These are the activations of a small neural network, seen along a few directions. Each row is one input.
Each table varies a few parts of the input and shows all the possible inputs, shuffled.
Descriptions start from the smaller parts, as in this example, which fits no table here: line(6) and (point or ring(9) or (values(2) and ring(8))).
Shared parts are said once, and a part with two or three values counts as separate values.

Other details of the inputs vary at random and push rows far along two fixed directions, the same in every table; ignore that.

A family of inputs:
r1: [-13.0   0.4 -12.9   1.7   5.7  -5.7   8.6  -7.2   3.4 -19.2  12.4 -11.6]
r2: [ 10.4  32.9  13.5 -16.2 -55.4  35.4  -6.2  -2.6 -30.5  44.1 -71.6  92.4]
r3: [ -7.6  -6.7  -9.8   7.3   6.9  -8.1  11.1   0.2   1.3 -12.6  10.5 -15.0]
r4: [ -1.5  -8.4 -10.2  10.2  10.7 -10.2  -3.1   5.7   2.8  -4.0   6.6 -21.3]
r5: [-35.6 -18.7   8.8 -24.4  19.7  12.7  -3.3  -9.9   7.2  15.7  23.2 -21.2]
r6: [  2.6  -2.8 -13.5  -0.5  14.9 -14.2  -0.1  -1.3  -1.2  -8.5  10.7 -16.6]
r7: [-10.5  -5.0 -10.1   9.9   6.2  -8.6   7.3   0.3   7.6  -8.0   9.8 -15.4]
r8: [-37.9  11.9 -56.6   5.3 -17.8   4.8   9.5   5.1 -54.6  50.5 -49.1  34.7]
r9: [ -0.6  -1.3  -7.1   8.2  14.3 -11.1   7.3   4.1  -3.5  -7.5   8.9 -20.0]
r10: [ -4.9  -5.1  -7.7  13.9  10.0 -11.0   0.8   3.0   2.4  -4.5   8.7 -19.0]
r11: [  1.4 -10.1 -10.0   7.7  11.3  -9.7   0.7   5.5  -3.5  -8.7   7.3 -20.9]
r12: [ -0.6  -2.5 -15.4   5.4   3.8 -12.9  -6.9  -1.1   3.2  -2.7  15.1 -18.8]
r13: [ -3.7  -1.0  -9.0  14.2   3.1  -9.8   0.5   4.2   0.9  -1.6  13.3 -22.2]
r14: [  1.1  -8.3 -13.9   2.6  11.2 -13.7  -2.8  -2.5  -1.5 -10.2  11.2 -15.3]
r15: [ 48.1   3.9  61.4  -2.1 -19.4  12.9  -7.2   2.2  21.8 -14.9  -5.1  23.1]
r16: [ -0.3  -4.3 -11.5  10.5   3.9  -8.9  -3.4   6.9   1.3  -1.1  11.3 -24.5]
r17: [ 13.7  -4.5  70.3 -38.7  -2.4  44.6 -18.4  -7.7  35.6   4.7  18.4  33.6]
r18: [ 53.0   6.1  59.3  -8.9 -15.0  13.2  -8.4   6.2  22.6 -12.7  -7.7  19.6]
r19: [-15.9   2.1 -13.2   4.3   5.0  -6.2   4.8  -7.1   9.7 -14.6  11.7 -12.0]
r20: [ -6.2  -1.3  -9.4   4.2  10.5  -8.7  13.8   1.4   1.7 -10.9  10.0 -16.3]
r21: [ 38.6  16.6  56.4 -14.9 -20.6  17.1  -0.5  -6.6  29.5 -23.3  -2.6  28.9]
r22: [-30.4   6.2 -59.4   0.4  -6.7  -2.0  -4.1   1.1 -56.0  50.0 -53.1  37.7]
Description of these inputs: values(2) or (line(4) and line(5)).
A walk changes only the line(4) part. It starts at r20 and steps to r3. List the rest of the walk in order. -> r7, r8

A family of inputs:
r23: [  4.7  15.9  -0.4  -3.9   0.1  -5.1   2.0 -10.0  23.5 -28.9  26.0  -9.2]
r24: [ -6.2 -21.5 -16.3   4.6  36.8 -11.2   5.7  12.5 -10.3  -6.2  25.1 -41.1]
r25: [ 40.7   4.7  28.2   1.9 -20.5  -7.8  -7.9  -7.7  27.6 -34.3  10.7   2.3]
r26: [  5.8   5.7 -29.0   6.5  -3.8  -9.4 -14.0   4.8 -27.8  26.0 -37.5  24.3]
r27: [ 19.4  10.1  10.0  13.9 -25.3   5.5  -9.9  12.2 -13.9  30.9 -44.6  33.9]
r28: [  9.8  18.9  26.5   5.4 -17.4   6.4   8.3  -2.5  31.7 -21.0  19.3  -4.3]
r29: [ -9.0  -6.2   6.6  -9.3   8.2   4.4  -6.8 -13.9  28.0 -21.9  29.1  -3.2]
r30: [ 32.1  -7.2  69.9 -26.9   2.1  16.8  -5.3  -4.9  29.3 -11.7   9.8   4.5]
r31: [-35.2   5.2 -43.4   6.8  30.4 -18.7  29.5  -3.7  -5.3 -27.0  26.9 -40.1]
r32: [ 30.8   2.8  18.9 -14.3 -17.3  19.9 -24.5   8.2 -17.7  31.2 -28.3  45.0]
r33: [ -4.2  -3.1  33.4  -0.2  -9.4  16.0  -0.8  -5.9  36.3 -14.4  22.1   1.6]
r34: [-12.6  -1.0 -41.3  12.2  15.2 -14.4   8.4  10.5 -43.8  22.9 -39.1   8.2]
r35: [ 11.7   5.0  24.9 -31.1 -18.7  22.2 -21.7  -8.0  -8.3  33.9 -29.3  44.6]
r36: [-21.5   3.0  -2.7 -15.1  -3.2  22.1  11.1  -5.6 -20.4  15.2 -30.4  45.6]
r37: [  2.1  -1.2  -4.9  22.6 -12.6 -16.3   8.6   0.5  12.6 -20.5  15.2 -27.7]
r38: [  3.5 -14.6   5.5  12.4   9.1  -1.7  -7.7  14.2   7.1   5.0  25.7 -32.6]
r39: [-32.1 -16.0 -10.9   0.4  18.0  -7.5  -1.0  -2.2   8.0   9.3  30.0 -47.2]
r40: [-39.9  -0.4 -75.1  14.2   8.3 -21.3  26.0   1.5 -56.6  11.6 -30.6  -4.5]
The inputs of r36 and r33 match in every part but one. If r31 is changed in the same way as r36 into r33, which row does it become? -> r28
Describe the family of inputs behind these rows. -> values(3) and ring(6)
Which other rows does r25 become when the ring(6) part takes its other values? List them by row number. -> r23, r26, r29, r32, r35
Which other rows does r37 become when the values(3) part takes its other values? List them by row number. -> r25, r40
